A small network was shown many inputs. Here are its activations along a few directions, one row for each input.
Each table varies a few parts of the input and shows all the possible inputs, shuffled.
Descriptions start from the smaller parts, as in this example, which fits no table here: one of 2 separate values, together with either a single point or one of 11 places around a ring or (one of 4 places along a line, together with one of 5 places around a ring).
Shared parts are said once, and a part with two or three values counts as separate values.
(in the rows, 128 means zero)

Other details of the inputs shift rows strongly along two fixed directions, in all tables alike. That doesn't count.

Rows:
x1: [103  99 135 144 155 109 142  85 187  97 126 137]
x2: [113 114 122 131 163  94 159  82 197 119 118 138]
x3: [132  71 101 204 196 176 125  63 152  81 100 160]
x4: [ 96 153 150  81 121  61 149 130 182 126 124 110]
x5: [140  34 109 211 169 155 140  68 172  93 156 182]
x6: [173  85 105 215 154 229  64 157  29  79 102 157]
x7: [155 171 129  42 105  38 168 157 162 183 144 117]
x8: [105 101 132 143 157 108 144  85 187 100 124 138]
x9: [115 138 154  78  89  53 148 164 165 144 161 122]
x10: [122  77 101 174 158 156 167  37 184 145 159 157]
x11: [114 104 151 119 104  82 139 139 166 118 167 138]
x12: [169 116 113 177 135 201  70 182  29  98  99 141]
x13: [130  60  89 197 176 173 169  19 186 141 156 168]
x14: [125 105 135 118 119  79 154 126 178 135 159 144]
x15: [109  92 122 154 169 112 152  69 198 102 123 146]
x16: [204 155  71 166 201 213 103 131  36 119  34 129]
x17: [110 118 125 124 121 120 161  82 171 157 162 130]
x18: [152 129 108 181 132 239  76 138  23 119 104 127]
x19: [119  39 107 219 204 163 142  27 196  72 123 173]
x20: [154 157 109 153 158 192  75 168  39  99  54 118]
x21: [116 224 170  56  78 117  61 250  28 111  77  66]
x22: [ 97 200 162  39  57  76 138 174 123 179 155  81]
x23: [139 151 139  92 100  91 125 183 114 145 132 121]
x24: [106 139 162  67  80  36 155 163 182 145 171 119]
x25: [137 198 136  94  81 174  81 202  18 154 107  87]
x26: [ 98 178 166  70  61 107 117 169 101 152 154  89]
x27: [ 85 169 165  53  65  63 157 137 168 171 175  95]
x28: [181 133 102 161 141 190  82 185  30 122  87 139]
x29: [122 162 159  72  75  74 118 205 112 138 144 108]
x30: [100 155 146  80 126  58 155 126 186 131 122 112]
x31: [141 149 103  84 131  97 183  85 166 194 148 116]
x32: [109 124 139 130 105 143 130 109 128 138 155 122]
x33: [111 135 129 109 149  80 158 101 189 127 115 127]
x34: [142  61 108 176 160 125 155  81 181 120 151 172]
x35: [154 130 106 180 134 239  77 138  24 122 102 127]
x36: [129 178 146 113  80 185  71 192  16 132 116  94]
Description of these inputs: one of 3 separate values, together with either a single point or one of 11 places along a line.
Which other rows agree with x7 in the choice among 3 separate values? List them by row number. -> x5, x6, x9, x11, x12, x14, x23, x24, x28, x29, x34
Change only the choice among 3 separate values in x27. List by row number the other rows that result. -> x15, x24
Change only the choice among 3 separate values in x31. List by row number the other rows that result. -> x7, x16
Change only the place on the line of 11 in x35. List by row number the other rows that result. -> x10, x13, x17, x18, x22, x25, x26, x27, x32, x36

Rows:
x37: [139 153 121 112 131 126 124 148 109 137 107 119]
x38: [130 137 130 131 129 141 109 147 102 115 111 123]
x39: [134 148 128 118 119 140 116 145  98 135 119 117]
x40: [119 157 135  91 120  93 141 138 145 142 122 112]
x41: [133 105 117 144 143 131 145  94 153 132 140 142]
x42: [132 111 113 143 154 126 147  93 159 129 125 140]
x43: [128 142 139 109 110 114 120 157 115 128 130 119]
x44: [118 107 130 141 102 149 134 110 129 149 173 135]
x45: [121 141 142 112 110 117 119 151 117 125 131 118]
x46: [135 132 124 138 138 144 110 143 104 114 106 128]
x47: [133  87 111 173 168 146 135  87 155 105 120 153]
x48: [127 126 120 124 143 112 147 107 158 134 124 132]
x49: [135 127 127 141 132 149 109 142 101 114 115 129]
x50: [119 108 130 143 138 126 133 107 151 115 134 137]
x51: [127 113 121 147 154 131 130 111 145 110 112 138]
x52: [114 148 142  95 120  85 136 145 151 128 122 116]
x53: [130 125 136 137  91 158 106 160  81 138 154 129]
x54: [125 114 120 141 146 131 142  95 153 128 129 136]
x55: [128 167 138  89 105 110 123 163 107 144 122 106]
x56: [119 143 143  97 111  88 134 149 144 132 135 119]
x57: [136 144 130 118 125 125 114 159 105 123 111 122]
x58: [114 154 145  85 114  75 138 153 152 132 125 114]
x59: [124 128 140 132  87 152 108 159  87 138 156 126]
x60: [128 110 118 143 145 131 144  93 154 129 133 139]
x61: [127 109 119 144 144 132 143  93 153 129 135 139]
x62: [135 129 130 135 121 145 109 147  98 119 124 127]
x63: [125 144 140 109 112 114 119 156 116 126 126 118]
x64: [163 139 101 171 151 217  79 150  31 113  78 127]
x65: [111 126 139 121  88 137 130 127 122 154 171 123]
x66: [116 156 140  87 112  89 143 138 148 145 132 111]
x67: [114 131 143 116 112 113 127 136 136 124 140 122]
x68: [115 144 143 105 117 102 127 145 136 124 125 116]
x69: [129 121 123 125 134 115 146 109 153 137 137 133]
x70: [141 139 118 131 137 145 120 135 104 131 109 125]
x71: [114 100 136 151 104 150 123 118 124 131 167 138]
x72: [121 118 137 125 122 113 133 125 145 124 142 131]
x73: [126 116 117 141 152 129 144  94 157 126 122 136]
x74: [132 127 121 124 136 117 142 115 145 136 128 131]
x75: [123 126 133 121 129 108 134 129 147 122 129 129]
x76: [129 101 127 145 136 126 135 110 148 119 141 142]
x77: [133  89 108 174 161 161 138  74 148 119 131 150]
x78: [147 165 123 116 121 154 100 172  63 134  98 110]
x79: [120 152 145 105 106 117 113 161 108 124 125 112]
x80: [116 140 138 107 114 110 138 124 142 139 140 118]
x81: [121 102 130 146 133 128 134 106 150 117 143 139]
x82: [133  84 114 172 122 173 134  92 127 142 170 152]
x83: [126 104 125 144 143 122 137 107 155 116 133 142]
x84: [133 104 119 144 136 135 143  97 147 134 145 141]
x85: [106 150 155  88  96  86 131 152 141 132 143 109]
x86: [120 138 140 113  81 138 123 148 103 158 167 119]
x87: [123 140 131 115 122 122 132 127 130 135 129 120]
x88: [104 128 153 109  76 112 129 146 130 146 176 121]
x89: [130 107 120 143 138 134 142  96 148 132 142 139]
x90: [133 136 128 132 132 139 111 147 104 116 110 125]
x91: [143 131 118 134 134 146 122 131 107 133 120 129]
x92: [111 147 145  96 116  88 134 144 150 127 126 115]
x93: [140  90 101 172 171 153 143  75 154 120 122 154]
x94: [126 145 139 109 114 113 119 156 117 126 124 118]
x95: [134 156 127 102 123 113 129 149 118 141 114 116]
x96: [129 103 125 145 139 124 136 110 150 118 137 142]
x97: [123 146 138  95 107  99 140 139 138 147 143 116]
x98: [115 160 141  83 111  86 143 142 147 145 129 109]
x99: [164 134 104 171 142 221  78 152  26 116  91 128]
x100: [145 119 113 157 155 157 111 131 104 108  99 138]
x101: [134  97 117 156 153 133 136 103 151 114 128 148]
x102: [130 106 118 144 142 132 144  94 153 131 139 140]
x103: [123 105 127 144 141 124 136 106 154 115 134 140]
x104: [111 153 147  88 113  78 136 150 151 131 126 113]
x105: [119 127 136 121 126 109 132 129 145 122 130 127]
x106: [134 109 113 143 152 126 148  94 158 131 128 142]
x107: [139  87 104 174 164 157 141  75 150 121 131 154]
x108: [136 145 129 118 127 124 115 159 106 122 109 122]
x109: [116 158 136  91 120  94 140 137 145 141 121 111]
x110: [108 155 149  86 112  79 135 150 151 129 125 111]
x111: [153 152 123 134 124 168  84 183  47 116  94 119]
x112: [116 124 134 124 133 108 136 121 154 119 127 129]
x113: [125 141 140 111 112 115 120 153 118 126 130 119]
x114: [125 115 118 141 150 129 143  94 155 127 125 136]
x115: [137 119 121 156 143 162 107 131 100 108 109 133]
x116: [125 122 129 124 122 121 141 113 144 138 145 129]
x117: [132 109 119 149 140 147 134  99 136 128 135 138]
x118: [131 127 123 122 133 116 143 116 146 137 132 131]
x119: [120 158 148  95 100 108 114 170 108 129 127 108]
x120: [129 124 127 126 140 108 136 126 150 121 120 134]
x121: [127 126 128 123 125 121 139 116 141 137 140 128]
x122: [131 140 131 120 128 123 118 150 115 121 114 123]
x123: [165 134 105 170 155 203  76 164  36 101  72 132]
x124: [119 135 135 115 117 120 134 122 136 137 139 121]
x125: [133 107 110 154 161 140 142  89 151 123 120 143]
x126: [163 147 110 152 145 186  78 178  37 108  73 125]
x127: [123 163 141  91 101 113 123 158 108 144 129 107]
x128: [133 105 119 144 138 134 143  97 148 133 143 141]
x129: [137 121 118 152 136 168 116 118 100 124 123 132]
x130: [123 113 135 128 122 112 137 122 149 126 147 134]
x131: [122 133 126 121 134 119 138 115 144 133 125 125]
x132: [128 113 118 141 146 130 144  96 153 129 130 137]
The inputs of x91 and x61 match in every part but one. If x76 is changed in the same way as x91 into x61, which row does it become? -> x45
The inputs of x99 and x116 match in every part but one. If x119 is changed in the same way as x99 into x116, which row does it become? -> x113
Describe the family of inputs behind these rows. -> one of 2 separate values, together with one of 4 places along a line, together with either a single point or one of 11 places along a line
Change only the place on the line of 4 in x74. List by row number the other rows that result. -> x66, x70, x131
Change only the choice among 2 separate values in x72. List by row number the other rows that result. -> x89
Which other rows agree with x80 in the place on the line of 4 and the choice among 2 separate values? List them by row number. -> x54, x64, x65, x73, x77, x87, x109, x114, x124, x129, x131
Which other rows agree with x126 in the place on the line of 4 and the choice among 2 separate values? List them by row number. -> x43, x53, x56, x57, x76, x96, x101, x108, x111, x120, x130
Start at x51 and move only the place on the line of 11, one step at a time. The first step leads to x110. Which rows follow, in order? -> x92, x112, x68, x38, x115, x50, x79, x85, x67
Change only the choice among 2 separate values in x128. List by row number the other rows that result. -> x76
Start at x114 and move only the place on the line of 4, one step at a time. The first step leads to x98. Which rows follow, in order? -> x93, x106

Rows:
x133: [101 133 147 115 109 101 150 106 164 134 153 124]
x134: [143 140 128 111 142 126 122 120 118 115 114 111]
x135: [142  94 127 135 142 121 145  82 154 118 154 134]
x136: [133  83 123 157 143 128 158  67 179 132 157 158]
x137: [125 135 149 106 110 119 114 142 113 112 138 107]
x138: [125 126 138 140 117 148 113 136 110 121 130 131]
x139: [149 117 132 129 123 137 113 132 103 109 137 123]
x140: [138 143 120 131 139 142 131 129 114 129 104 124]
x141: [124 125 121 135 135 135 110 146 117 119 111 129]
x142: [118 131 125 138 125 151 123 132 108 128 125 120]
x143: [103 183 151  51  93  52 157 160 161 158 135  93]
x144: [143 131 129 140 131 131 122 144 112 117 116 137]
x145: [120 133 130 132 120 152 111 127 108 127 126 127]
x146: [130 134 115 131 129 149 125 128 106 141 126 121]
x147: [112  83 117 164 159 118 157  83 190 111 137 151]
x148: [144 132 116 128 141 135 118 139 115 133 115 133]
x149: [128 132 135 138 131 137 114 141 115 113 109 132]
x150: [125 142 131 138 135 140 120 129 113 118 105 126]
x151: [136 125 134 128 140 131 110 133 112  96 113 120]
x152: [123 125 133 137 119 148 109 137 111 123 132 132]
x153: [124 130 137 144 118 146 117 136 108 119 132 130]
x154: [123 136 124 132 139 141 110 134 118 125 108 124]
x155: [137 120 124 136 120 142 111 143 108 132 137 135]
x156: [111 143 155  84  94  63 166 121 180 155 170 121]
x157: [140 123 116 130 125 143 118 136 105 143 131 129]
x158: [118 128 122 132 123 150 113 131 107 132 125 122]
x159: [118  83 114 152 165 109 171  42 222 128 149 158]
x160: [112  83 119 158 158 119 143  83 190 114 140 155]
x161: [131 113 119 146 152 130 148  83 163 126 124 144]
x162: [127 155 136 112 109 129 132 132 114 141 133 116]
x163: [119 168 144  88 111  88 145 138 143 142 125 112]
x164: [115 120 124 115 141  94 155  91 193 141 142 133]
x165: [119 122 126 141 123 145 116 142 109 125 131 126]
x166: [121 134 131 138 122 152 123 130 108 126 124 122]
x167: [141 127 123 133 132 133 115 144 115 119 117 140]
x168: [119 133 132 132 115 139 119 152 107 126 131 120]
x169: [127 138 119 116 119 139 122 133 112 145 129 119]
x170: [117 165 134  83 114  90 139 150 137 149 122 104]
x171: [127 132 130 141 133 137 121 145 116 113 109 128]
x172: [140 119 128 140 135 128 126 131 129 118 120 144]
x173: [107  83 113 162 166 118 160  63 199 121 136 149]
x174: [149 129 129 113 142 116 127 125 122 114 121 121]
x175: [123 128 122 138 137 135 116 146 115 118 111 128]
x176: [116 130 123 136 126 149 119 132 107 131 125 121]
x177: [133 136 122 128 124 153 119 122 108 137 128 128]
x178: [125 139 128 136 136 141 124 133 115 120 103 123]
x179: [132 135 118 127 127 153 117 126 108 140 129 126]
x180: [136 137 111 128 141 140 119 131 116 135 107 122]
x181: [131  93 110 149 148 119 137 109 160 122 132 150]
x182: [137 121 123 141 120 142 124 147 106 129 134 130]
x183: [124 127 135 142 119 148 120 142 108 121 129 126]
x184: [126 131 129 135 133 138 109 142 117 115 112 133]
x185: [118 130 125 133 124 152 111 128 110 130 128 126]
x186: [148 124 131 120 137 119 117 137 115 104 121 125]
x187: [139 113 109 137 148 127 133 118 139 133 121 139]
x188: [106 191 173  31  58  40 154 184 146 171 159  87]
x189: [112  96 127 148 134 132 131 102 159 124 151 144]
x190: [146 134 121 128 138 136 119 136 113 130 113 136]
x191: [101 192 169  25  57  32 155 188 149 175 162  83]
x192: [121 132 134 137 120 151 118 122 111 125 126 128]
x193: [114 146 131 117 128 117 132 140 130 128 112 115]
x194: [105 103 145  94 125  61 183  56 227 133 183 122]
x195: [140 126 118 138 135 131 125 150 114 120 115 133]
x196: [141 123 133 139 114 143 117 140 106 127 134 136]
x197: [138 124 116 137 136 130 121 149 113 124 116 134]
x198: [103 182 153  54  78  72 148 165 137 163 148  89]
x199: [128 135 134 142 132 136 118 140 115 111 111 131]
x200: [111  97 125 118 144  65 183  80 223 143 159 144]
x201: [147 134 122 133 138 136 131 139 112 128 110 131]
x202: [139 106 122 145 150 124 147  96 157 125 127 151]
x203: [135 138 124 133 125 153 130 126 107 136 125 121]
x204: [130 127 135 126 128 146 112 119 104 109 127 112]
x205: [122 133 119 133 138 139 113 134 118 126 105 122]
x206: [126 139 132 135 134 141 116 129 115 119 104 127]
x207: [124 136 128 133 137 140 114 127 122 121 109 128]
x208: [120 120 126 137 122 146 110 142 110 128 130 127]
x209: [134 142 134 107 108 123 123 143 115 145 139 125]
x210: [141 127 120 130 126 146 117 135 107 141 134 132]
x211: [137 117 118 137 139 128 120 135 130 122 123 142]
x212: [135 119 121 139 121 140 119 146 106 132 135 130]
x213: [124  96 121 153 142 136 156  64 174 132 150 149]
x214: [136 116 120 137 120 140 113 144 108 133 135 132]
x215: [139 125 117 134 127 143 124 136 105 141 131 128]
x216: [138 133 119 124 137 119 139 137 128 133 118 129]
x217: [140 127 133 142 115 141 121 140 105 126 135 135]
x218: [127 125 135 122 145 121 125 109 137 104 119 117]
x219: [147 138 125 134 137 134 128 135 110 126 112 134]
x220: [137 119 126 138 134 121 137 134 136 120 123 138]
x221: [139 121 128 136 117 143 113 140 108 129 136 137]
x222: [140 122 129 142 117 143 125 143 108 127 133 132]
Describe the family of inputs behind these rows. -> one of 2 separate values, together with one of 5 places around a ring, together with either a single point or one of 8 places around a ring
The inputs of x173 and x175 match in every part but the place on the ring of 5. If x204 is changed in the same way as x173 into x175, which row does it become? -> x137
The inputs of x213 and x138 match in every part but the place on the ring of 5. If x140 is changed in the same way as x213 into x138, which row does it become? -> x171
Change only the choice among 2 separate values in x152. List by row number the other rows that result. -> x184
Which other rows agree with x188 in the place on the ring of 5 and the choice among 2 separate values? List them by row number. -> x135, x136, x156, x157, x191, x209, x210, x215
Change only the choice among 2 separate values in x160. List by row number the other rows that result. -> x189
